Each row below holds a small network's activations on one input, seen along a few directions.
In each table, some parts of the input vary, and every possible input appears once, in random order.
Descriptions start from the smaller parts, as in this example, which fits no table here: ring(8) and (point or line(9) or (values(3) and line(6))).
Shared parts are said once, and a part with two or three values counts as separate values.
In the rows, 128 means zero.

Rows:
row 1: [ 57 143 109 133 118 108  89 149 107 136 129  97 129  80 145 147 140  43
  79 162]
row 2: [ 85 134  84 121 132 121 119 148  75 177 146 131 131  54 103 158 155  34
  94 122]
row 3: [141 101 104 104 183 132 195 116  74 146 189 140 116  87 183  97 141 132
 159 104]
row 4: [ 54 152 130  95 145 113  98 138  90  74 168 118 137 103 165  91 181 126
 113 107]
row 5: [ 87 167 183  98  79  98 104 134 130  70  96  98 148 207 117 107 159 184
 101 109]
row 6: [136 161  99 113  93 130 141 159 129 191  90 121 106 127  64 169 168  71
  64  95]
row 7: [128 101  69 163 190  99 142 107 152 117 186 194 115  63 112 113  94 104
 126  93]
row 8: [131 168 116  76 121 135 152 145 110 127 124 143 117 151  86 120 212 159
  96  43]
row 9: [227 133 148 119 127 138 185 150  99 153  99 149 128 152 135 128 139 195
 168  94]
row 10: [203 120 133 157 107 205 137 137 144 203  87 154 118 162 108 174 127 126
 188 137]
row 11: [151 132 113 168 143  97 133 117 236  89 107 144  92 158 115 118  96 147
  78  99]
row 12: [141 113 127  25 153 148  73  73  95  76 168  61 189  61  71  93  73 169
 123 226]
row 13: [105 177 143  90 108 123 121 145 139  88 108 111 115 177 127 105 197 166
  77  83]
row 14: [ 90 158 162 130  50  91  93 146 151 132  57  78 137 182  98 157 115  96
  72 159]
row 15: [ 82 141 102  81 158 124 128 136  58 114 183 151 140  78 125 102 195 116
 131  67]
row 16: [190 131 115  98 154 142 217 128 125 162 127 129  98 162 146 117 155 173
 126  77]
row 17: [118 142 136 105 129 123  98 155  31 104 152 171 168  66 112 113 180 141
 173  86]
row 18: [178 127  86 155 159 108 164 116 204 128 123 179  91 135  72 132 109 140
  96  62]
row 19: [178 101 137 127 157 127 163 135  47 139 159 159 144  76 171 108 128 156
 201 123]
row 20: [ 35 143 169 106 116  86  82 125  81  58 156 104 168 131 154  94 144 147
 138 135]
row 21: [120  87  89 147 164 200 146 101 114 193 180 146 107 100 157 151 132  67
 171 149]
row 22: [167 171 149  98  92 134 123 167  83 116  95 164 146 140  75 133 194 182
 139  61]
row 23: [164 101 104 184 164  94 110 127 127 109 155 214 142  51  99 125  80 128
 169 112]
row 24: [119 136 120 142 104 118  90 164  50 168 113 153 161  40  91 169 140  58
 137 142]
row 25: [139 122 123 152 119 199 138 119 197 169 100  98  86 198 160 149 128 113
 126 157]
row 26: [109 169 123 124  79 117 110 159 158 150  72  89 104 154 106 155 153  78
  47 134]
row 27: [ 81  96 136 185 145  59  94  97 180  62 158 142 147 113 143 105  47 134
 135 157]
row 28: [215 128 121 174 132 104 132 139 180 119  94 199 120 123  61 146  92 161
 140  79]
row 29: [119 108 162 157  90 172 120 110 190 153  86  86 119 226 150 150  91 132
 151 182]
row 30: [162 138 143 112 140 132 187 131 155 123 111  96  97 186 187 101 141 181
 106 116]
row 31: [133 119 153 176 115  70 115 107 230  73  95 129 126 187 105 120  60 166
 102 123]
row 32: [112 110 131 118 169 121 166 120 106 108 174 106 113 110 224  86 127 143
 141 144]
row 33: [167 118  98 140 134 210 168 116 167 209 117 132  88 173 118 163 143 105
 144 119]
row 34: [155  87 124 166 139 194 114 118  91 188 147 168 136  88 146 161 119  91
 215 169]
row 35: [ 70  80 153 166 121 160  98  94 140 138 148  99 135 151 188 143  82  99
 181 215]
row 36: [ 90  93 114 159 149 189 116 106 147 153 163 112 104 124 199 141 117  78
 155 188]
row 37: [ 93  99 170 128 141  93 148 109  97  93 162  90 144 139 212  88  92 164
 167 171]
row 38: [ 36 133 148 140  89  80  72 135 100 119 114  85 161 107 135 150 104  63
 105 189]
row 39: [144 125 182 120 112 105 169 121 147 107 100  82 129 216 176 103 104 200
 131 142]
row 40: [192 139 140  17 121 159 102  90 150  83 109  52 171 140  29 107  91 200
  93 202]
row 41: [100 108  95 176 174  87 112 109 187  78 171 158 115  85 154 102  81 114
 109 131]
row 42: [171 164 135 131  64 129 113 179 105 181  59 144 136 114  54 182 151  93
 108 113]
Changing only one part turns row 6 into row 2. The same change can be made to row 29. Which row results?
> row 35
What do these inputs look like to the network?
> values(2) and (point or (line(4) and values(5)))
Change only the values(5) part in row 23. List by row number the other rows that result.
> row 17, row 19, row 24, row 34
Change only the values(5) part in row 27. List by row number the other rows that result.
> row 20, row 35, row 37, row 38
A walk changes only the line(4) part. It starts at row 28 and steps to row 18. List the rest of the walk in order.
> row 11, row 31

Rows:
row 43: [ 65  78 105 147 201  92 105  96  77  78 233 158 155  18 188  85  87 104
 176 157]
row 44: [126 153  99 128 107 134 109 163  90 174 111 158 130  79  73 168 171  65
 107  97]
row 45: [213 126 131 123 127 189 192 132 144 184  99 137  97 188 133 142 151 169
 157 100]
row 46: [212 120 106 177 121 176 170 134 198 201  82 163  81 174 102 173 117 118
 136 103]
row 47: [224 126 113 151 147 137 184 129 186 143 105 177  95 164 101 129 120 181
 135  66]
row 48: [127 160 124  75 112 146 130 163  37 156 128 131 143  94 106 135 205 115
 129  92]
row 49: [ 57  71 100 172 174 130  91 101  87 137 208 143 145  26 186 130  81  43
 179 197]
row 50: [101 150 165 140  68 106  96 122 223 103  57  63 121 226 107 143  91 136
  63 171]
row 51: [104 157 190  85  74 120 115 121 170  84  74  37 136 239 139 111 125 187
  84 169]
row 52: [137 159 106 102 131  95 124 158  79 116 135 172 141  70  73 123 175 126
 106  59]
row 53: [113 156 173 115  93  69 107 116 212  43  81  79 134 217 106  99  95 199
  64 133]
row 54: [ 56  79 125 121 180 142 112 102  33 118 225 118 158  42 222  98 117  94
 200 191]
Changing only one part turns row 44 into row 48. The same change can be made to row 50. Which row results?
> row 51
What do these inputs look like to the network?
> values(3) and line(4)
Change only the values(3) part in row 46. List by row number the other rows that result.
> row 45, row 47

Rows:
row 55: [119 152 130 137  91 100  99 159 105 140  95 141 141 105  81 157 141  90
 104 115]
row 56: [122 118  89 169 135 136 118 125 175 158 127 149 104 109 105 157 107  72
 105 130]
row 57: [112 117 161 150 108 147 120 113 173 123 105  92 121 199 166 130 101 143
 143 171]
row 58: [146 151 121  90 100 146 108 140 106 158  99 108 142 110  64 155 147 103
 100 141]
row 59: [147 150 132 105 118 152 142 157  73 152 121 151 131 124 120 136 191 139
 149  79]
row 60: [ 83  91 126 119 184  96 100  94  75  66 209 135 171  45 167  86  86 140
 172 171]
row 61: [167 104 136 168 147 102 148 116 165 110 127 158 122 136 139 117  82 164
 153 118]
row 62: [178 102 139 150 142 141 139 107 161 115 128 151 128 150 127 121  90 176
 171 131]
row 63: [176 143 135  75 130 123 137 124 121 102 121 113 145 131  86 106 129 188
 116 120]
row 64: [195 102 125 120 154 150 158  98 163 125 132 126 122 143 121 116  86 175
 147 144]
row 65: [129 151 136 120  88 138  90 149 103 148  95 133 147 118  70 161 150 103
 123 127]
row 66: [182 112 106 121 152 187 183 125 116 187 140 139 100 130 147 139 146 127
 157 121]
row 67: [159 143 150 105 118 115 119 132 119  92 117 139 151 139  92 111 132 188
 139 107]
row 68: [147 113 122 166 111 165 110 129 147 173 106 146 127 128 106 169 108  92
 153 154]
row 69: [156 114 115 169 144 138 172 141 117 173 136 172 102 124 165 140 141 115
 163  93]
row 70: [135 148 118 106 144  87 128 128 148  75 136 144 131 120  92  97 134 165
  91  84]
row 71: [ 88 123 130 153 133 118 129 108 203 107 128  94 101 180 166 120 102 122
  94 145]
row 72: [136 115 117 184 114 126 119 139 150 167 106 153 120 114 117 166  99  81
 136 141]
row 73: [138 152 126 122 121 114 151 166  74 146 121 159 126 112 131 131 182 126
 131  66]
row 74: [142 119  87 154 165 149 171 126 143 163 155 168  86 118 153 130 150 106
 133  82]
row 75: [ 55 100 111 131 146 120  71 116  63 122 190 127 163  22 146 129 103  52
 157 191]
row 76: [ 68 157 140 106 106  92 112 129 160  81 116  86 125 169 129 111 146 133
  62 121]
row 77: [105 154 102 122 112 109  98 147 132 130 114 137 126  99  69 148 151  81
  75 105]
row 78: [164 114 108 136 123 174 129 120 149 183 111 121 122 122 100 163 103  92
 130 168]
row 79: [ 21 101 150 120 144 103  80  99  88  73 188  76 160  91 208  91 101 106
 139 210]
row 80: [ 91 153 172 103  82 121 102 132 130  99  95  83 143 188 130 122 143 156
 110 145]
row 81: [101 119 157 168 112 108 130 122 177 116 106  98 115 185 177 127  94 131
 125 157]
row 82: [129 117 147 118 120 156 138 104 175 133 110  68 115 193 160 125  97 142
 119 183]
row 83: [ 71  95 107 119 180 133 125 120  28 131 217 144 151  33 191 102 144  88
 184 140]
row 84: [163 150 117  75 130 161 162 149  75 162 125 125 124 116 113 131 188 140
 127  93]
row 85: [ 81 155 168 122  85  83 112 142 133  91  96  90 138 174 141 119 136 143
  91 132]
row 86: [149 145 145 122 122  77 129 141 121  85 117 148 146 126 104 107 123 175
 121  94]
row 87: [108 153 158  72  94 129 120 124 133 110 100  58 137 181 124 117 140 156
  87 158]
row 88: [124 156  97 107 143 124 150 151 101 136 139 155 111 106 120 121 193 117
 102  56]
row 89: [166 111 121 151 140 177 163 133 115 178 136 165 107 137 153 144 150 127
 180 107]
row 90: [153 109 109 153 168 113 148 101 191 101 148 155 107 130 127 108  90 155
 122 107]
Changing only one part turns row 77 into row 76. The same change can be made to row 65. Which row results?
> row 80
What do these inputs look like to the network?
> values(4) and (point or (values(2) and line(4)))
Change only the values(4) part in row 66. List by row number the other rows that result.
> row 64, row 78, row 82
Change only the line(4) part in row 68. List by row number the other rows that result.
> row 56, row 72, row 78
Change only the values(2) part in row 87. List by row number the other rows that result.
> row 82
Change only the values(4) part in row 71. List by row number the other rows that result.
> row 56, row 74, row 90
